Each row below holds a small network's activations on one input, seen along a few directions.
Each table varies a few parts of the input and shows all the possible inputs, shuffled.
A made-up example of a description, with smaller parts first: one of 2 separate values, together with either a single point or one of 11 places around a ring or (one of 4 places along a line, together with one of 8 places around a ring).
Shared parts are said once, and a part with two or three values counts as separate values.
In the rows, zero is written as 128.

Other details of the inputs shift rows strongly along two fixed directions, in all tables alike. That doesn't count.

A family of inputs:
row 1: [144 142 158 131  98 129 101  89 112 121 130 125]
row 2: [ 71 119  88 108 139 114 126 155 134 110 132 140]
row 3: [111 139 139 124 114 127 116 110 124 129 124 118]
row 4: [ 72 130  87 108 137 130 123 152 136 127 120 121]
row 5: [ 91 130 107 110 125 112 125 133 134 138 123 128]
row 6: [152 144 173 144 118 134 104  94 121 122 124 142]
row 7: [233  51 141 141 160 160 169 113 140 119 110  73]
row 8: [140 147 168 147 113 134 111  79 109 143 127 123]
row 9: [207  42 108 128 174 149 177 143 150 123 111  80]
row 10: [149 141 169 140 121 121 109  95 119 125 127 149]
row 11: [ 72 120  83 106 151 135 120 176 145 111 130 144]
row 12: [200  40 101 114 167 149 171 146 150 121 118  76]
row 13: [ 90 111  95 106 145 117 126 163 147 120 132 148]
row 14: [ 78 116  99 108 150 119 124 161 140 109 135 148]
row 15: [143 148 149 123 100 123 102  92 119 151 119 119]
row 16: [138 160 134 126 107 138 137 138 119 134 134 142]
row 17: [140 144 143 127 100 132  97 101 117 128 125 127]
row 18: [136 148 145 136 114 127 107  96 116 158 123 129]
row 19: [155 166 147 143 100 115 114 122 123 135 140 129]
row 20: [112 131 119 115 113 113 112 124 128 130 129 140]
row 21: [127 156 126 126 115 147 141 146 120 124 136 137]
row 22: [ 94 129 128 133 146 119 127 136 125 130 124 148]
row 23: [ 79 113  97 112 151 132 124 164 143 105 134 140]
row 24: [ 68 124 105 131 158 131 129 160 134 121 124 145]
row 25: [178  57 105 133 168 155 177 128 137 134 113  66]
row 26: [133 135 142 132 127 118 114 117 131 133 125 153]
row 27: [ 90 138  89 128 136 104 147 181 147 118 144 138]
row 28: [149 166 163 149 100 109 122 110 117 123 148 134]
row 29: [ 79 124  98 128 155 135 125 162 136 129 120 142]
row 30: [153 165 166 139  96 143 134 111 109 123 140 137]
row 31: [108 145 116 140 129 121 139 156 133 109 147 127]
row 32: [149 143 142 124  97 123  96  99 117 138 125 129]
row 33: [136 144 162 142 117 121 116  83 110 145 127 130]
row 34: [142 143 165 127 102 117 110  79 111 137 125 118]
row 35: [ 87 148  89 130 136 122 135 179 142 112 140 132]
row 36: [215  62 127 130 150 151 214 139 133 111 128  75]
row 37: [163 162 163 135  93 130 137 110 113 138 139 142]
row 38: [116 136 133 133 124 117 123 109 123 151 125 135]
row 39: [ 80 117  99 125 155 116 134 161 139 135 123 149]
row 40: [143 146 153 140 119 129 104 106 118 152 119 142]
Description of these inputs: one of 5 places around a ring, together with either one of 2 separate values or one of 6 places around a ring.
Changing only the place on the ring of 5 turns row 11 into row 13. The same change can be made to row 25. Which row results?
Answer: row 38
Changing only the place on the ring of 5 turns row 34 into row 5. The same change can be made to row 10. Which row results?
Answer: row 26
Which other rows agree with row 6 in the place on the ring of 5? List them by row number.
Answer: row 1, row 3, row 8, row 23, row 24, row 30, row 31

A family of inputs:
row 41: [ 44 163 104 128 117 111 111 163 135 102 148 175]
row 42: [ 75 135 112 117 129 119 131 166 148 104 149 148]
row 43: [123 169 195 131  89 125  68  67  94 130 113 155]
row 44: [139 124 111 111 134 136 143 172 147 116 128 128]
row 45: [178  79 115 136 155 154 189 142 133 137 119  66]
row 46: [179 188 213 161  97 133 106  65 104 149 132 147]
row 47: [200  80 115 142 149 151 183 144 134 124 115  90]
row 48: [183 123 140 131 102 133 136 119 114 125 131 103]
row 49: [138 195 171 143  88 117  91  97 114 121 138 177]
row 50: [144  87  84 129 151 140 177 165 130 124 126  89]
row 51: [120 171 175 134 104 105  78  88 106 155 133 178]
row 52: [ 28 137  71 102 146  94 127 165 146 135 122 157]
row 53: [ 45 168 111 139 123 112 115 155 126 115 144 172]
row 54: [113 146 129 126 121 111  97 100 133 132 120 122]
row 55: [116 156 125 134 110 117 128 116 110 131 144 131]
row 56: [224  98 162 151 137 159 172 108 126 142 115  81]
row 57: [ 44 147 109 126 141 104  82 150 134 115 126 154]
row 58: [218  52 146 128 140 172 152  91 126 136 115  83]
row 59: [182 204 212 164  76 122  87  55  95 140 134 165]
row 60: [ 20 148  92 131 155 121 139 185 140 118 139 156]
row 61: [197  82 150 127 122 157 141  79 126 139 103  82]
row 62: [150  53  80 124 176 148 148 157 156 126 121  89]
row 63: [191  76 116 112 138 143 172 155 138 118 129  71]
row 64: [ 25 126  88 113 152  96 119 176 138 124 122 164]
row 65: [ 81 137  85 112 123 115 137 158 129 110 147 139]
row 66: [171 166 212 135  91 138  66  43  89 146 127 156]
row 67: [158  89  87 122 149 143 171 178 147 110 120 109]
row 68: [183  48  97 128 163 144 159 132 153 127 109  57]
row 69: [111 100  96 118 141 120 143 141 144 147 114 120]
row 70: [ 36 153  74  93 131 109 127 187 143 108 154 152]
row 71: [111 161 140 135 121 126 132 114 114 143 139 122]
row 72: [114 178 151 122 110 118 103 130 131 117 144 170]
row 73: [ 71 125  96 100 141 126 127 133 135 122 110 132]
row 74: [184 166 207 152  96 121  58  48 100 145 133 144]
row 75: [182  50 110 124 160 140 167 135 143 146 117  94]
Changing only one part turns row 58 into row 66. The same change can be made to row 47. Which row results?
Answer: row 59
Describe the family of inputs behind these rows.
Answer: one of 5 places around a ring, together with either one of 3 separate values or one of 4 places along a line

A family of inputs:
row 76: [ 37 156  67 116 133 125 161 195 136 119 136 134]
row 77: [ 94 199 125 118  78 125 106 133 109 124 147 146]
row 78: [178 120 170 126  98 116 103  57 113 157 119 112]
row 79: [186  59 117 118 148 150 154 116 135 122 112  82]
row 80: [196  57 123 149 169 147 173 132 139 119 122  77]
row 81: [187 116 168 128 103 126 102  72 122 153 109 101]
row 82: [213 157 175 156  78 134 138  76 108 142 140  88]
row 83: [171 135 190 152 119 140 125  81 110 135 123 126]
row 84: [187  50 122 122 152 130 162 105 137 127 113  76]
row 85: [ 76 168 140 119 110 118  86  99 114 163 122 155]
row 86: [ 39 125  70 125 168 122 120 179 142 117 126 147]
row 87: [ 96 174 157 129 105 115  73 107 124 127 127 158]
row 88: [ 92 198 154 139 105 122 110 129 114 141 131 184]
row 89: [111 195 149 127  99 114  94 133 127 132 139 175]
row 90: [194 139 181 142 108 131 118 100 126 130 134 125]
row 91: [ 54 134  72 109 152 134 132 199 142 104 140 168]
row 92: [ 37 123  63 117 163 118 116 173 140 128 121 143]
row 93: [ 96  78  44 107 160 119 204 207 152  99 142  85]
row 94: [ 89 192 164 143 108 124 102 122 112 135 135 181]
row 95: [107  70  54 111 179 121 197 209 157 102 134 120]
row 96: [102  46  63 115 192 128 187 191 159  94 129 106]
row 97: [ 78 179 159 134 116 124  88 100 112 139 125 167]
row 98: [233  56 150 136 145 160 167 109 130 111 123  77]
row 99: [103 200 137 121  80 113 104 129 120 129 148 138]
row 100: [127 173 172 140  96 109 100 105 113 127 145 169]
row 101: [ 40 117  59  92 145 127 113 171 142 130 120 148]
row 102: [109 190 140 124  96 127  98 134 115 127 140 181]
row 103: [ 38 123  70 103 155 116 111 177 151 118 117 144]
row 104: [100 179 159 133 106 117  79 117 125 124 135 165]
row 105: [192 122 190 143 105 122 111  58 112 131 126 116]
row 106: [192  57 123 124 153 155 159 121 135 111 116  84]
row 107: [160 132 173 136 117 134 114  69 111 153 115 117]
row 108: [155 120 143 133 118 125 105  87 115 160 114 110]
row 109: [206  75 116 145 157 144 187 146 141 126 127  89]
row 110: [204  65 122 150 163 146 181 141 140 122 127  84]
Describe the family of inputs behind these rows.
Answer: one of 5 separate values, together with either a single point or one of 6 places along a line
Changing only the choice among 5 separate values turns row 99 into row 82. The same change can be made to row 90. Which row results?
Answer: row 110
Which other rows agree with row 107 in the choice among 5 separate values? List them by row number.
Answer: row 76, row 83, row 85, row 88, row 94, row 97
Which other rows does row 80 become when the choice among 5 separate values takes its other values? List them by row number.
Answer: row 83, row 96, row 98, row 104
Which other rows does row 105 become when the place on the line of 6 takes its other values? List them by row number.
Answer: row 78, row 84, row 95, row 96, row 100
Which other rows agree with row 98 in the choice among 5 separate values? List them by row number.
Answer: row 77, row 79, row 91, row 101, row 102, row 106
